These are the activations of a small neural network, seen along a few directions. Each row is one input.
Each table varies a few parts of the input and shows all the possible inputs, shuffled.
A made-up example of a description, with smaller parts first: ring(5) and (point or ring(11) or (values(3) and line(4))).
Shared parts are said once, and a part with two or three values counts as separate values.
In the rows, zero is written as 128.

Other details of the inputs shift rows strongly along two fixed directions, in all tables alike. That doesn't count.

A family of inputs:
x1: [ 90 134 131 125 137 120  65 116 188  44 121 142  89]
x2: [198 137 144 151  58  86 149  80  32 207 152 119 158]
x3: [132 117 141  79 213 157 189 185 117 129 111 107 142]
x4: [147 178 116 168  38  76 107 116 139 187 154 137 110]
x5: [ 73  86 122  81 230 180 130 159 190  51  90 146 137]
x6: [129 101 122  92 146 160 209  98  71 187 105 116 214]
x7: [145 123 126 165  23  87  91  77 135 161 150 145 124]
x8: [161 161 127 149   6  81 132  36  65 205 150 114 166]
x9: [142 148 102 188  73 103  25 146 192  92 158 151  50]
x10: [126 113 140 125 180 128 172 169 117 121 108 135 133]
x11: [143 103 107 146  63 110 110  90 142 154 132 146 152]
x12: [157 174 103 164  37  89 108 130 143 194 160 120 108]
x13: [154 150 150 124 124 113 199 103  36 202 129 115 173]
x14: [104 117 135  93 251 182 120 194 157  48 110 127  94]
x15: [140 108 119 151  61 109 109  90 139 156 135 144 139]
x16: [114 117 109 148 176 149  91 200 186  68 128 132  69]
x17: [100  86 145 104 207 156 173 126  93  71  86 123 156]
x18: [124  84 127 103 201 176 181 156 100  95 103  98 162]
x19: [120 110 146  97 145 155 210  97  57 181 112 112 194]
x20: [ 95 143 142 126 185 120  88 162 181  57 122 152  78]
x21: [113 164  86 174  52 114  43 123 206 102 157 123  80]
x22: [109 137 112 147  66 105  35 106 226 100 146 159  83]
x23: [139 139 146 108 145 112 153 148 125 144 127 130 130]
x24: [155 122 134  90 188 173 235 157  36 196 120  82 181]
x25: [192 124 131 131  82 104 189 129  60 220 141 105 166]
x26: [117 150 134 134 150 119  63 143 168  72 137 144  75]
x27: [113 112 147 100 137 136 135 110 132 122 124 132 140]
x28: [ 51 122 127 123 196 165 106 149 179  41  98 142 103]
x29: [138 124 145 142 148 109 148 135  96 127 122 139 128]
x30: [129 175  97 178  72 112  38 138 184 116 160 141  60]
x31: [102 100 161  75 202 161 170 125  99  94  99 121 159]
x32: [104 130 140 108 229 168 170 156  86 105 103 120 138]
x33: [169 149 121 129  86 113 104 141 136 162 163 112 104]
x34: [155  98 155 116 102 121 189  79  37 176 120 116 190]
x35: [127 145 106 159  33 106  89  79 158 172 146 142 129]
x36: [100 124 114 115 165 154  81 161 201  48 128 118  93]
Each input here is: values(3) and (point or line(5) or ring(6)).
- Changing only the values(3) part turns x29 into x20. The same change can be made to x9. Which row results? => x14
- List by row number the other rows that have the values(3) part in common with x32. => x4, x6, x8, x12, x13, x19, x21, x24, x28, x30, x35
- A walk changes only the line(5) part. It starts at x11 and steps to x15. List the rest of the walk in order. => x7, x34, x17
- Which other rows does x25 become when the values(3) part takes its other values? List them by row number. => x3, x12

A family of inputs:
x37: [143 113 122 110 171 147 142 169 126 123 128 117 121]
x38: [111 110 139 111 170 145 114 131 147  85 118 132 124]
x39: [116 125 123 155 101 110  77 127 173  97 128 151  93]
x40: [148 125 125 138 101 128 168 107  81 181 130 118 161]
x41: [112 148 116 156  94 102 102 117 160 133 132 147 111]
x42: [ 94 108 138 113 192 153 150 149 134  89  98 140 129]
x43: [145 175 134 155  71  84 102 106 115 154 153 131 103]
x44: [152 121 142 125  97 116 160  99  80 171 127 129 162]
x45: [123 126 109 144  95 121  77 137 191 109 140 131  98]
x46: [128 134 115 133  91 123 110 123 160 138 140 126 121]
x47: [143 137 130 106 157 146 172 152  96 164 127 110 149]
x48: [140 127 116 137  84 114  78 110 151 111 143 128 109]
x49: [122 112 126 110 149 149 146 142 139 124 124 119 143]
x50: [154 115 139 122 120 121 182 110  74 174 123 124 177]
x51: [104 145 129 125 121 123  97 110 159 109 131 139 113]
x52: [116 131 121 126 126 135  95 125 156  93 130 130 114]
x53: [120 126 115 161 105 106  81 133 179 101 131 150  97]
x54: [105 118 153 105 239 159 159 175 113  68 103 125 118]
x55: [118 118 126 131 121 122  70 123 173  80 136 143  95]
x56: [107 142 130 130 115 121  84 113 165 103 134 140 109]
x57: [156 152 149 127 111 105 159 110  61 172 140 115 144]
x58: [132 151 112 161  64 108 121 102 122 172 142 131 131]
x59: [118 128 124 108 196 159 146 178 142 110 117 119 115]
x60: [121 115 121 138 142 144 144 138 121 126 120 129 136]
x61: [114 100 115 138 163 150 127 155 143  92 116 134 117]
x62: [104  98 122 127 193 163 149 161 133  92 105 128 129]
x63: [165 101 132 103 114 135 176 116  83 176 133 104 175]
x64: [122 144 122 112 166 147 149 161 129 140 125 117 125]
x65: [ 91 122 133 125 166 140 130 144 145  94 106 144 122]
x66: [135 154 112 142  51 105 105 103 153 170 150 124 125]
x67: [121 151 120 127  95 121 108 102 136 134 135 124 126]
x68: [114 131 136 122 132 127 155 116 104 144 114 133 147]
x69: [152 143 134 131  61 101 109  76 115 164 150 129 136]
x70: [170 121 154 116 139 118 169 123  51 155 131 111 147]
x71: [133 149 110 145 114 123  80 161 181 113 146 134  86]
x72: [138 155 119 139  58 105  93  90 133 150 148 124 126]
x73: [125 119 113 158 102 106  80 134 176  98 134 152  95]
x74: [149 116 151  97 130 134 168  95  73 160 128 115 176]
x75: [144  99 140 117 132 128 160 118  87 141 117 129 152]
x76: [110 137 115 160 107 108  86 131 182 104 130 152  97]
x77: [129 122 127 129 134 141 175 121  82 167 120 117 163]
x78: [126 112 132 108 156 148 134 127 122 106 118 117 139]
x79: [173 132 155 124 120 109 166 113  51 170 135 109 150]
x80: [146 144 116 135  52 106 121 101 129 182 151 118 140]
x81: [113 139 144 127 183 133 127 155 129  85 120 132 102]
x82: [132 115 127 107 195 158 150 176 130 116 118 114 123]
x83: [100 117 131  99 193 165 141 141 135  83 106 121 133]
x84: [109 122 129 127 155 132 150 136 126 124 113 136 140]
- What is each input in this table made of? => line(6) and (values(2) or ring(6))
- Changing only the line(6) part turns x57 into x54. The same change can be made to x72. Which row results? => x52
- Changing only the line(6) part turns x77 into x60. The same change can be made to x65. Which row results? => x44
- Which other rows does x49 become when the line(6) part takes its other values? List them by row number. => x45, x46, x63, x66, x80
- List by row number the other rows that have the line(6) part in common with x83. => x40, x42, x46, x59, x69, x76, x81
